A small network was shown many inputs. Here are its activations along a few directions, one row for each input.
Each table varies a few parts of the input and shows all the possible inputs, shuffled.
A made-up example of a description, with smaller parts first: one of 4 places along a line, together with either a single point or one of 11 places around a ring or (one of 3 separate values, together with one of 5 places around a ring).
Shared parts are said once, and a part with two or three values counts as separate values.
(in the rows, 128 means zero)

Other details of the inputs shift rows strongly along two fixed directions, in all tables alike. That doesn't count.

Rows:
r1: [ 98 148 137 136 137 116 114 125 125 151 133]
r2: [215  41 158 167 115 170 224 131 144  69 154]
r3: [146 127 104 126  82 117  78  89 140 135 130]
r4: [112 145 150 110 178 143 178 153 124 101 110]
r5: [215  46 135 162 101 152 221 156 123  77 126]
r6: [ 97 151 142 115 155 135 135 149 127 121 107]
r7: [120 134  92 125  77  96  57 113 124 172 129]
r8: [ 93 154 132 108 161 132 141 144 121 124 115]
r9: [ 92 157 141 123 149 109 120 118 116 146 151]
r10: [ 98 148 127 118 144 132 117 149 122 129 118]
r11: [166 106 127 127 121 129 136 102 138 108 131]
r12: [ 83 181 133 116 136 102  84  85 123 152 145]
r13: [152 108 115 116 127 144 137 149 141 120 119]
r14: [ 89 157 159 131 158 117 137 116 118 141 144]
r15: [140 118 105 122 101 142 106 142 145 138 114]
r16: [114 163 118 131 139 103 108 118 112 148 115]
r17: [141 119  83 118  73 128  57 137 148 152 118]
r18: [130 123 123 139 100 120  92 103 133 154 154]
r19: [128 117 126 139 123 122 130 135 125 133 145]
r20: [133 137 162 122 169 131 179 102 125  93 123]
r21: [ 82 164 173 128 181 121 175 126 105 114 146]
r22: [ 99 150 176 134 176 127 207 138 102 103 114]
r23: [128 126 118 140  88 120  88 105 133 150 154]
r24: [146 122  81 133  62 100  51 109 129 175 120]
r25: [ 93 155 101 106 129 118  69 129 126 159 123]
r26: [ 83 163 115 109 142 123  91 135 120 145 120]
r27: [153 116 133 134 114 133 138  99 138 106 142]
r28: [130 121 119 137  95 117 123 127 120 136 127]
r29: [105 167 162 140 182 124 191 135  99 102 109]
r30: [102 149 143 108 169 130 138 150 123 116 111]
r31: [149 108 127 128 119 152 144 153 141 111 112]
r32: [206  56 107 151  66 142 127 113 149 114 165]
r33: [100 154 173 123 187 121 181 118 109 107 152]
r34: [219  45 152 160 116 168 220 124 147  62 144]
r35: [108 135 152 112 189 143 182 150 123 110 114]
r36: [134 112  95 124  98 131  69 142 142 156 123]
r37: [151 115 134 143 118 127 172 137 112 106 118]
r38: [ 95 157 125 111 140 124 102 143 126 132 111]
r39: [ 97 153 154 129 154 114 154 124 110 134 116]
r40: [134 109 118 128 121 149 138 149 137 122 119]
r41: [154 115 129 126 122 125 134 101 135 108 146]
r42: [106 151 142 111 163 134 136 142 130 127 105]
r43: [144 104  90 118  97 135  94 142 141 144 126]
r44: [113 136  90 137  54 106  23 102 139 189 154]
r45: [145 104 111 124 108 136  98 147 144 136 117]
r46: [161 112 119 147 120 124 152 137 116 113 124]
r47: [193  50 120 168  76 154 167 153 139 104 151]
r48: [134 113  85 122  85 131  65 131 147 165 119]
r49: [117 159 109 135 117 105 104 120 112 140 119]
r50: [ 96 152 146 114 166 133 134 146 127 126 107]
r51: [141 109 113 136  93 114 109 123 126 152 126]
r52: [133 132 106 138  84 111  97 119 120 150 114]
r53: [ 88 159 147 124 157 110 119 115 117 153 147]
r54: [115 129  91 125  86 128  52 138 140 162 122]
r55: [ 98 165 150 115 167 109 124  94 121 136 145]
r56: [ 90 154 135 117 158 129 114 143 125 140 114]
r57: [ 86 158 169 135 179 128 178 137 111 115 130]
r58: [102 152 164 129 167 124 170 118 113 110 151]
r59: [106 136 152 116 185 143 168 149 120 111 118]
r60: [104 143 125 113 149 128 113 148 124 133 121]
r61: [122 121 115 127 123 142 107 139 135 140 120]
r62: [ 97 162 135 107 166 130 128 138 129 138 105]
r63: [217  50 140 151 106 163 211 128 140  56 138]
r64: [164 112 106 122  95 119 100  96 138 122 136]
r65: [110 157 168 117 181 126 184 103 117  88 137]
r66: [ 98 150 137 129 150 112 119 127 120 150 136]
r67: [127 129  99 130  81 104  44  93 138 178 159]
r68: [213  43 110 142  92 169 162 162 157 105 122]
r69: [135 125 101 113 109 128  77 136 145 151 114]
r70: [212  57 105 146  70 142 123 105 155 112 151]
r71: [142 123 130 142 117 121 144 127 118 131 112]
r72: [144 118 137 135 120 130 144 108 130 110 154]
r73: [ 78 167 143 114 173 135 137 141 117 127 114]
r74: [128 145 122 144 130 116 124 122 116 136 114]
r75: [109 150 134 104 160 129 132 146 127 123 110]
Description of these inputs: one of 5 places around a ring, together with either one of 6 places around a ring or one of 9 places along a line.
Changing only the place on the ring of 5 turns r52 into r71. The same change can be made to r73. Which row results? -> r61
Changing only the place on the ring of 5 turns r54 into r10. The same change can be made to r6. Which row results? -> r38
A walk changes only the place on the ring of 5. It starts at r48 and steps to r40. List the rest of the walk in order. -> r8, r43, r35
Change only the place on the ring of 5 in r70. List by row number the other rows that result. -> r27, r34, r41, r65
A walk changes only the place on the ring of 6. It starts at r60 and steps to r25. List the rest of the walk in order. -> r43, r13, r75, r30
Change only the place on the line of 9 in r32. List by row number the other rows that result. -> r5, r7, r9, r19, r33, r41, r46, r64

Rows:
r76: [154 112  89 122 100 149  83 135 159 123 142]
r77: [132 107 171 131 169 173 159 145 160 106 129]
r78: [186  51 119 160  82 135 163 169 125 118 144]
r79: [124 153 133 128 131 119 138  99 117  99 129]
r80: [ 85 152 163 111 205 139 179 172 117  93 106]
r81: [146 120 136  96 166 138 158 116 129  94 124]
r82: [160 109  86 105  99 132  76 111 147 123 140]
r83: [148 123  85 133  76  98  48  94 125 164 165]
r84: [149 129 110 129  87 109  95  85 135 139 114]
r85: [110 150  62 130  73  82  18 120 127 222 125]
r86: [157 102  71 120  82 132  69 147 148 170 105]
r87: [155  71 118 148  73 138 130 129 136 135 179]
r88: [134 124 142 152  91 145  99 112 150 136 131]
r89: [ 67 213 161 107 187  90 125  83 115 140  95]
r90: [161  97 147 115 161 152 208 178 127  91 105]
r91: [184  83 119 157  91 148 178 150 130 107 104]
r92: [129  89 144 110 129 161 151 141 156 114 144]
r93: [142 132 110 136 107  88  57  87 135 191 133]
r94: [127 140 113 122 119  92  90  89 113 155 151]
r95: [113 129 175 156 158 145 145 126 136 142 153]
r96: [149 102 139 133 170 168 193 168 128 101 100]
r97: [160  84  97 117  85 141 100 163 142 134 119]
r98: [ 58 179 147 132 184 113 133 144  94 147 122]
r99: [164 107 106 139  69 126 127 141 128 129 108]
r100: [ 92 184 127 129 132 119 107 111 124 119 126]
r101: [ 43 195 162 106 148 112 115 100 119 142 130]
r102: [ 43 224 139 112 175 105 108 116 100 154  87]
r103: [114 153 125  91 163 109  81 101 148 156 103]
r104: [102 153 168 124 160 131 193 151 100  92 105]
r105: [166  91 107 144  85 114 131 154 123 151 134]
r106: [198  71 136 162 121 149 189 140 123  79 170]
r107: [100 150 124 135 112 120 111 139 117 124 111]
r108: [ 79 152 114 134 129  99  89 144 111 160 135]
r109: [137  90  97 106  79 148  85 127 160 137 152]
r110: [151  96 103 161 106 132 127 146 124 157 129]
r111: [179  83  92 168  73 136 103 133 146 133 170]
r112: [ 79 190 146  75 210 104 126  96 128 136 103]
r113: [155 122 159 145 148 150 209 127 117  57 133]
r114: [147  70 186 154 150 160 235 149 127  95 169]
r115: [143  95 154 137 173 172 202 179 123  78 107]
r116: [103 145 116 122  77 121  88 104 133 139 140]
r117: [ 93 185 113  84 160 119  78 112 130 129 135]
r118: [172  92 130 142 122 110 145 100 125 138 142]
r119: [ 72 182 157 130 170 128 151 135  99 113  98]
r120: [ 97 180 161 111 172 109 166  92 104  99 114]
Changing only one part turns r109 into r87. The same change can be made to r117. Which row results? -> r106
Describe the family of inputs behind these rows. -> one of 3 separate values, together with either one of 6 places around a ring or one of 9 places along a line
Change only the choice among 3 separate values in r120. List by row number the other rows that result. -> r81, r94

Rows:
r121: [146 112 105 140  90 133 115 140 131 134 113]
r122: [ 64 194 145  89 184 117 105 113 123 135 116]
r123: [156 110 111 140  78 116 110 111 129 126 137]
r124: [139 101 122 144  84 139 110 125 145 136 147]
r125: [ 97 163 126 117 146 115 114 131 116 148 108]
r126: [163  87 152 152 139 149 206 149 121  95 122]
r127: [150 107 102 135  90 138 113 146 137 129 113]
r128: [ 78 177 133 123 143 108 110 119 110 146 112]
r129: [162 104 114 140  93 131 129 105 134 113 149]
r130: [164  91 145 139 147 157 204 163 127  90 112]
r131: [138 138  94 133  72 100  39  81 140 170 142]
r132: [146  95 113 141 102 133 110 141 136 143 150]
r133: [110 155 174 125 182 117 199 119 102  93 127]
r134: [ 49 194 157 107 179 108 110 109 118 157 136]
r135: [156 101 101 137  93 130 107 139 135 147 117]
r136: [162  93 147 147 138 154 204 159 122  92 112]
r137: [119 130 116 135 113 122 105 140 121 145 134]
r138: [147 119 122 129 123 120 128 101 130 126 149]
r139: [157  96 106 120 109 140 105 136 149 129 125]
r140: [151  86 166 149 139 160 204 143 133  93 145]
r141: [119 145 177 126 185 121 209 122 104  90 129]
r142: [103 153 132 101 161 125 107 118 135 136 123]
r143: [160  99 106 136  95 141 123 148 137 127 113]
r144: [150 107 100 122 106 133 100 141 143 139 118]
r145: [140 134 100 140  68 108  55  86 139 153 140]
r146: [127 129 115 110 130 133 103 131 139 131 120]
r147: [147  97 146 152 133 150 189 163 120  95 134]
r148: [154  98 151 126 149 164 188 144 141  77 125]
r149: [ 92 168 124 102 157 119 106 133 124 142 109]
r150: [151 102 109 143  95 124 111 129 131 148 124]
r151: [ 95 151 168 129 194 130 191 152 104 108 127]
r152: [140 101 113 145  88 138 110 142 135 134 147]
r153: [ 79 163 150 116 163 116 118 115 126 152 139]
r154: [105 164 136 117 150 111 128  95 116 126 142]
r155: [ 85 189 126 115 141  86  64  78 122 169 133]
r156: [146  98 111 142  95 135 107 140 135 143 150]
r157: [ 98 177 144 124 147 103 112  89 118 137 133]
r158: [147 108 115 145  94 129 120 131 127 137 122]
r159: [155 114 103 131  92 119  98  97 135 137 151]
r160: [101 166 140 116 153  96 123 103 111 139 130]
r161: [157  99 102 133  99 134 112 144 139 139 116]
r162: [149  99 106 143  96 127 104 143 132 148 139]
r163: [100 155 166 111 202 141 199 152 113  91 105]
r164: [161  89 145 129 144 165 193 156 139  73 119]
r165: [ 92 166 125 107 149 124 113 136 125 130 107]
r166: [155  87 120 148  96 144 131 147 134 126 149]
r167: [ 95 163 131  97 159 123 100 115 133 137 122]
r168: [ 86 171 131  96 162 121 103 125 127 134 113]
Describe the family of inputs behind these rows. -> one of 4 places along a line, together with either one of 3 separate values or one of 9 places along a line
Changing only the place on the line of 4 turns r133 into r123. The same change can be made to r163. Which row results? -> r165
Changing only the place on the line of 4 turns r158 into r128. The same change can be made to r136. Which row results? -> r121
Change only the place on the line of 9 in r134. List by row number the other rows that result. -> r125, r126, r130, r146, r149, r151, r156, r167
A walk changes only the place on the line of 4. It starts at r139 and steps to r146. List the rest of the walk in order. -> r168, r164
List by row number the other rows that have the place on the line of 4 in common with r153. -> r132, r135, r138, r139, r142, r144, r150, r155, r160, r161, r162
Change only the choice among 3 separate values in r145. List by row number the other rows that result. -> r123, r129
